Each row has a name. Each question is about the rows just above it.

[ 96 160  98 101 161 100 160  98  97 161  98  97 102 101  96  96 161 160
 157 101  96  96 160 161  96  96  99 158  97  99 100 161] = (151)
[ 95 162 156 157 159  97 160  95  96 160  96 157 157  97  96  95 160 157
 157 100  97  95 161 158  95  96  96 152  96 155  96 159] = (79)
[ 96 158 162 161 149  99 156  98  96 148  95 162 161  97  96  95 148 145
 157 103  97  96 147 148  96  96  96 157  98 161  95 148] = (7)
[157 143  96  95 155 152 149 156 156 154 159  95  96 157 157 158 155 155
 144 154 158 157 152 155 158 154 159 101 157  96 160 154] = (76)
[157  94 159 159  94 155  94 157 158  94 154 159 159 153 158 158  94  95
  98 153 154 158  94  94 157 160 154 153 156 159 153  94] = (27)
[ 96 160  98 101 161 100 160  98  97 161  98  97 102 101  96  96 161 160
 157 101  96  96 160 161  96 155 159 101 157  96 100 161] = (71)
[ 96 159 157 158 160  96 157  96  97 159  96 160 157  97  97  96 160 158
 153 101  99  96 160 159  97  98  96 147  97 156  95 160] = (131)
Count the entries of [ 96 159 157 158 160  96 157  96  97 159  96 160 157  97  97  96 160 158
 153 101  99  96 160 159  97  98  96 147  97 156  95 160]:	32
The rest of the row after [154 159 101 157  96]:	[160 154]

[161 118 118 141 108  93  87 147 121 141  91]  (53)
[120 139 136 125 130 135 143 119 146 102 135]  (88)
[126 144 129 133 130 129 139 124 158  89 130]  (93)
[119 141 117 134 118 132 129 139 155  96 137]  (59)
[116 148 118 139 136 136 133 130 158  95 143]  (65)
[114 134 130 127 142 140 137 120 127 128 145]  (83)
[138 113 133 123 132 125 129 123 105 154 120]  (107)
[139 108 123 124 107 115 105 145 102 162 113]  (157)
Number of entries in [126 144 129 133 130 129 139]:	7
Number of entries in [119 141 117 134 118 132 129 139]:	8

[114 128 142 153 155 148 137 121 109 102 103 112 126 141 152 155 150 138
 123 110 102 102 111 124 139]  (117)
[123 115 110 106 108 113 119 127 135 160 153 133 110  96 134 126 118 110
 107 107 109  97  98 133 140]  (124)
[153 161 150 127 105  95 104 126 149 160 154 133 109  96 101 121 145 159
 156 138 113  97  99 116 140]  (72)
Number of entries in [153 161 150 127 105  95 104 126 149 160 154 133 109  96 101 121 145 159
 156 138 113  97  99 116 140]:	25
Number of entries in [114 128 142 153 155 148 137 121 109 102 103 112 126 141 152 155 150 138
 123 110 102 102 111]:	23
The rest of the row after [160 154 133 109  96]:	[101 121 145 159 156 138 113  97  99 116 140]
After [97 99], its row goes on with	[116 140]
Count the entries of [123 115 110 106 108 113]:	6
After [154 133 109  96], its row goes on with	[101 121 145 159 156 138 113  97  99 116 140]
After [160 153], its row goes on with	[133 110  96 134 126 118 110 107 107 109  97  98 133 140]

[129 147 129 126 131 116] : (28)
[135 121 129 131 135 122] : (94)
[118 127 121 120 121 142] : (6)
[120 132 129 116 125 128] : (16)
[135 121 129 116 124 128] : (12)
How many entries does [118 127] have?	2
Count the entries of [135 121 129]:	3
How many entries does [135 121 129 116 124] have?	5
Count the entries of [120 132 129 116 125 128]:	6
Count the entries of [120 132 129 116]:	4
How many entries does [135 121 129 116] have?	4
Go on from [127 121] to the end of its row.	[120 121 142]

[135 155 137 117 154 109]  (64)
[109 146 140 126 162 126]  (44)
[167 139 123 123 111 119]  (143)
[135 155 136 117 105 142]  (35)
[120 140 137 112 151  97]  (17)
[146 146 126 144 132 163]  (176)
[ 96  98 125 130 119 129]  (66)
[105 136 134 140 154 152]  (45)
[126 101 118 135  98 142]  (11)
How many entries does [105 136 134 140 154] have?	5
Count the entries of [ 96  98 125]:	3
How many entries does [120 140 137 112] have?	4
The rest of the row after [135 155 137 117]:	[154 109]
Number of entries in [135 155 137]:	3
Number of entries in [105 136 134]:	3
Count the entries of [120 140 137 112 151  97]:	6

[132 146 117 130 139 117 123 114 120 118 110  93 109 107 130 112 121 124
 116 123 123 122 120 131 125 136 129 124 120 118 121 113 140 140 111 138
 114 103 126 105 132 130 145 125 120 144 126 124 112 125 123] : (63)
[132 145 134 126 133 126 141 137 131 135 147 127 127 120 159 136 129 133
 131 147 117 131 132 131 123 137 131 149 138 147 120 119 143 153 105 157
 128 126 136 129 124 137 143 118 116 146 129 118 141 128 140] : (87)
[112 117 133 136  92 114 142 114 134 137 146 130 117 121 126 148 121 132
 122 132 121 135 132 132 123 120 122 114 140 141 124 127 102 114 118 127
  95 132 136 119  96 115 109 109 126 106 119 128 153  91 145] : (68)
[132 118 129 115 130 144 129 151 129 134 144 161 151 151 128 130 137 127
 139 133 136 122 134 125 131 125 133 146 132 140 130 137 129 121 149 123
 153 149 125 151 132 133 118 137 132 117 138 125 132 144 124] : (135)
[140 134 131 140 151 139 120 133 130 124 111 130 133 142 121 126 135 126
 128 120 142 135 126 128 134 132 132 136 121 119 144 140 144 131 155 123
 150 128 125 134 150 135 138 144 147 140 135 144 121 155 123] : (51)
[112 117 133 136  92 114 142 114 134 137 146 130 117 121 126 148 121 132
 122 132 121 135 132 132 123 120 122 114 140 136 124 127 102 114 114 127
  95 132 136 119  96 115 109 107 126 106 119 128 153  91 145] : (50)
Number of entries in [140 134 131 140 151 139 120 133 130]:	9
Number of entries in [140 134 131 140 151 139 120 133 130 124 111 130 133 142 121 126 135 126
 128 120 142 135 126 128 134 132 132 136 121 119]:	30

[161 158 156 161 130 158 127 157 131 156 151 128 135 133 154 126 128 123
 131 129 159 128 142 130 155 126 128 129 154 157 127 154 155 129 130 157
 128 129 158 156 158 130 126 127 156 157 156 126 161 126 158 154 158 155
 155 126 131 154 128 157 152]  (26)
[161 158 156 161 130 158 127 157 131 156 151 128 135 129 154 126 128 123
 131 129 159 128 142 130 155 126 128 129 154 157 127 154 155 129 130 157
 128 129 158 156 158 130 126 127 156 157 156 157 133 156 126 129 119 131
 155 158 158 166 158 157 157]  (22)
[161 158 156 161 130 159 127 157 131 156 151 128 135 129 154 126 128 123
 131 129 159 128 142 130 155 126 128 129 154 157 127 154 155 129 130 157
 128 129 158 156 158 130 126 127 156 157 156 126 161 126 158 154 158 155
 155 126 131 154 128 157 152]  (55)
Whose row is [161 158 156 161 130 158 127 157 131 156 151 128 135 133 154 126 128 123
 131 129 159 128 142 130 155 126 128 129 154 157 127 154 155 129 130 157
 128 129 158 156 158 130 126 127 156 157 156 126 161 126 158 154 158 155
 155 126 131 154 128 157 152]?	(26)

[133 133 134 136 129]  (104)
[133 133 134 136 114]  (14)
[132 133 133 136  91]  (41)
Whose row is [132 133 133 136  91]?	(41)
Count the entries of [133 133 134 136]:	4
Number of entries in [132 133 133 136  91]:	5
Whose row is [133 133 134 136 114]?	(14)
Number of entries in [132 133 133 136]:	4

[142 153 122 130 170 151] -> (48)
[ 94 144 134 166 140 119] -> (49)
[ 94 144 144 166 140 119] -> (108)
[ 95 140 144 163 170 152] -> (67)
The rest of the row after [142 153]:	[122 130 170 151]
Number of entries in [95]:	1

[128 137  91 127 108 161 113 121 124  89 109 150 120 170 116 145 105 140
 172  94 112 136 154 100  93 124 127 124] = (86)
[112 136 126 126 130 138 125 125 117 140 115 145  98 108 127 141 137 139
 139 128 125 131 127 132 123 129 127 124] = (100)
[128 137  91 127 108 161 113 121 124  89 109 150 120 170 116 159 105 140
 172  94 112 136 154 100  94 124 127 124] = (15)
[128 137  91 127 108 161 113 121 124  89 109 150 120 169 116 159 105 140
 172  94 112 136 154 114 161 129 106 147] = (92)
After [112 136 154 114 161], its row goes on with	[129 106 147]
Count the entries of [128 137  91 127 108 161 113 121 124  89 109 150 120 169 116 159 105 140
 172  94 112 136 154 114 161 129 106 147]:	28
How many entries does [128 137  91 127 108 161 113 121 124  89 109 150 120 170 116 159 105 140
 172  94 112 136 154 100  94 124 127 124] have?	28

[153 108 108 146 144 126 150  88 122 129 130 138 125 130 102 125 148] : (98)
[153 108 108 146 144 126 150  88 122 129 130 138 125 130 102 125 139] : (43)
[145 114 127 131 146 127  86 124 139 118 143 121 123 101 121 149 122] : (10)
[153 108 108 145 144 126 150  88 122 128 130 116 125 130 102 125 122] : (62)
How many entries does [153 108 108 146 144 126 150  88 122 129 130 138 125 130 102 125 148] have?	17
Whose row is [153 108 108 146 144 126 150  88 122 129 130 138 125 130 102 125 148]?	(98)
The rest of the row after [139 118 143 121]:	[123 101 121 149 122]

[108 134  95 116 137 108 117 124 143 131 101 121 101 119 116  99 115 134
 125 130  94  97 148  97 115 112 122 142 104 101] -> (148)
[133  94 143 126  97 143 131 116  95 111 136 126 139 118 129 149 129 109
 117 111 149 144  92 146 126 126 123  91 139 148] -> (162)
[148 164 158 130 151 115 121 138 132 125 160 120 149 149 127 124 131 122
 133 128 138 151 121 145 143 146 121 145 134 119] -> (161)
[165 103 125 118 162 139 164 134 151 127 134 171 108 132 131 112 145 129
 144 137  97 137 124 135 170 119 122  98 102 108] -> (119)
[148 166 160 130 151 115 120 138 131 125 162 117 149 149 126 124 132 120
 133 128 139 152 120 146 143 147 120 146 135 118] -> (133)
[104 146  96 121 139 108 114 128 148 138 102 118 104 122 118 103 116 139
 128 135  99  96 158  96 111 117 127 155 111 105] -> (128)
[133  92 143 127  96 143 131 116  94 111 137 126 139 118 129 150 129 109
 116 111 150 144  91 146 126 126 124  90 139 149] -> (110)
Go on from [111 136 126 139 118] to the end of its row.	[129 149 129 109 117 111 149 144  92 146 126 126 123  91 139 148]
Go on from [160 120] to the end of its row.	[149 149 127 124 131 122 133 128 138 151 121 145 143 146 121 145 134 119]
The rest of the row after [139 108 114 128]:	[148 138 102 118 104 122 118 103 116 139 128 135  99  96 158  96 111 117
 127 155 111 105]

[128 109 128 106]  (70)
[128 109 128  92]  (56)
[128 109 129 108]  (106)
How many entries does [128 109] have?	2
The rest of the row after [109 129]:	[108]
Count the entries of [128]:	1
How many entries does [128 109 128] have?	3
Number of entries in [128 109 129]:	3
Where do [128 109 129 108] appear?	(106)
How many entries does [128 109 128] have?	3

[104 106 139 101 150] -> (127)
[104 106 140 101 150] -> (61)
[104 105 140 102 150] -> (112)
The rest of the row after [104 105 140]:	[102 150]
After [106 140], its row goes on with	[101 150]
How many entries does [104 106 140] have?	3
How many entries does [104 106 139 101 150] have?	5
The rest of the row after [139 101]:	[150]
The rest of the row after [104 106 139 101]:	[150]

[114 122 136 122 142 127 156 130 133 115 110 133 116 131 127 126 117 136
 132 147 137 130 144 119 122 118 107 127 127 125 152 123  96 137 117 125
 116 118 118 133 134 141 123 127 129] -> (145)
[124 120 132 129 126 131 133 127 130 131 123 133 126 123 126 128 120 129
 133 132 128 130 128 129 132 123 128 126 123 130 134 127 125 129 125 125
 121 121 132 128 130 132 127 126 129] -> (84)
[117 119 140 133 139 126 155 127 130 124 112 133 114 128 127 124 118 137
 131 140 132 134 143 121 124 113 107 126 124 120 144 121 100 138 121 129
 115 117 118 128 134 141 117 123 127] -> (4)
[113 114 133 130 134 131 147 128 132 125 114 131 124 131 127 128 116 137
 129 141 133 132 139 123 132 127  98 126 124 130 149 124  97 140 121 126
 113 122 115 127 134 133 118 125 128] -> (20)
[115 113 133 130 132 128 139 129 128 134 120 130 130 128 126 125 121 138
 131 135 131 132 134 123 130 122 119 126 125 124 130 124 116 133 124 125
 115 125 126 121 139 131 119 133 129] -> (184)
[113 117 136 128 139 124 151 130 130 123 115 129 123 135 127 126 120 140
 128 140 132 134 143 120 126 120 110 129 130 121 138 123 100 134 118 128
 115 123 116 126 137 135 118 131 131] -> (109)
[118 119 149 118 143 120 162 131 134 117 109 141 109 125 125 120 113 136
 140 144 143 131 141 117 115 123  98 127 125 119 148 120  98 140 126 125
 111 118 115 131 129 134 120 118 128] -> (188)
[114 111 137 132 136 129 142 125 133 129 113 129 123 127 125 122 120 133
 130 134 131 132 134 123 133 113 119 126 122 126 133 124 111 133 121 124
 115 119 124 129 135 141 121 127 130] -> (173)
[117 115 132 125 130 131 134 131 133 130 120 132 129 127 125 127 121 132
 133 137 133 127 130 126 133 124 129 129 127 132 132 126 118 128 121 123
 119 122 129 128 135 131 127 133 132] -> (194)
[113 114 133 130 134 131 147 128 132 125 114 131 124 131 127 128 116 137
 129 141 133 132 139 123 132 116 118 126 126 128 143 126 105 133 115 124
 114 117 124 128 137 140 122 131 132] -> (183)
Count the entries of [117 119 140 133 139 126 155 127 130 124 112 133]:	12
Count the entries of [117 119 140 133 139 126 155 127 130 124 112 133 114 128 127 124 118 137
 131 140 132 134 143 121 124 113 107 126 124 120 144 121 100 138 121 129
 115]:	37
Go on from [126 123 130] to the end of its row.	[134 127 125 129 125 125 121 121 132 128 130 132 127 126 129]
Count the entries of [113 114 133 130 134 131 147 128 132 125 114 131 124 131 127 128 116 137
 129 141 133 132 139 123 132 127  98 126 124 130 149 124]:	32
After [140 132 134 143 121], its row goes on with	[124 113 107 126 124 120 144 121 100 138 121 129 115 117 118 128 134 141
 117 123 127]
Count the entries of [114 122 136 122 142 127 156 130 133 115 110 133 116 131 127 126 117 136]:	18

[137 132 117 128] = (144)
[136 145  99 128] = (103)
[136 159 103 132] = (42)
[136 132 117 128] = (32)
[136 135  90 128] = (122)
[133 132 112 128] = (118)
Count the entries of [136 145  99]:	3
After [136 132], its row goes on with	[117 128]

[131 156 120 134 139 123 112 154 111 158 130 148 119 130 131 121 131 143
 111 142 130 115] : (85)
[123 145 127 137 143 111 104 146 124 143 130 147 123 134 128 125 130 136
 115 134 129 117] : (37)
[125 146 107 153 138 120 113 160 121 159 125 151 130 118 133 128 141 133
 119 149 141 132] : (80)
[122 146 127 148 147 113  91 146 121 149 125 143 131 137 123 128 122 127
 119 142 129 111] : (38)
[120 149 110 148 147 127 106 149 112 162 131 149 129 132 132 122 127 129
 113 139 141 124] : (69)
Count the entries of [122 146 127 148 147 113]:	6
After [128 125], its row goes on with	[130 136 115 134 129 117]
Number of entries in [120 149 110 148 147 127 106 149 112 162 131 149 129 132 132 122 127 129
 113 139 141 124]:	22
How many entries does [120 149 110 148 147 127 106 149 112 162 131 149 129 132 132 122 127 129
 113 139 141] have?	21
Number of entries in [123 145 127 137 143 111 104 146 124 143 130 147 123 134 128 125 130]:	17
After [130 147], its row goes on with	[123 134 128 125 130 136 115 134 129 117]
Go on from [142 130] to the end of its row.	[115]

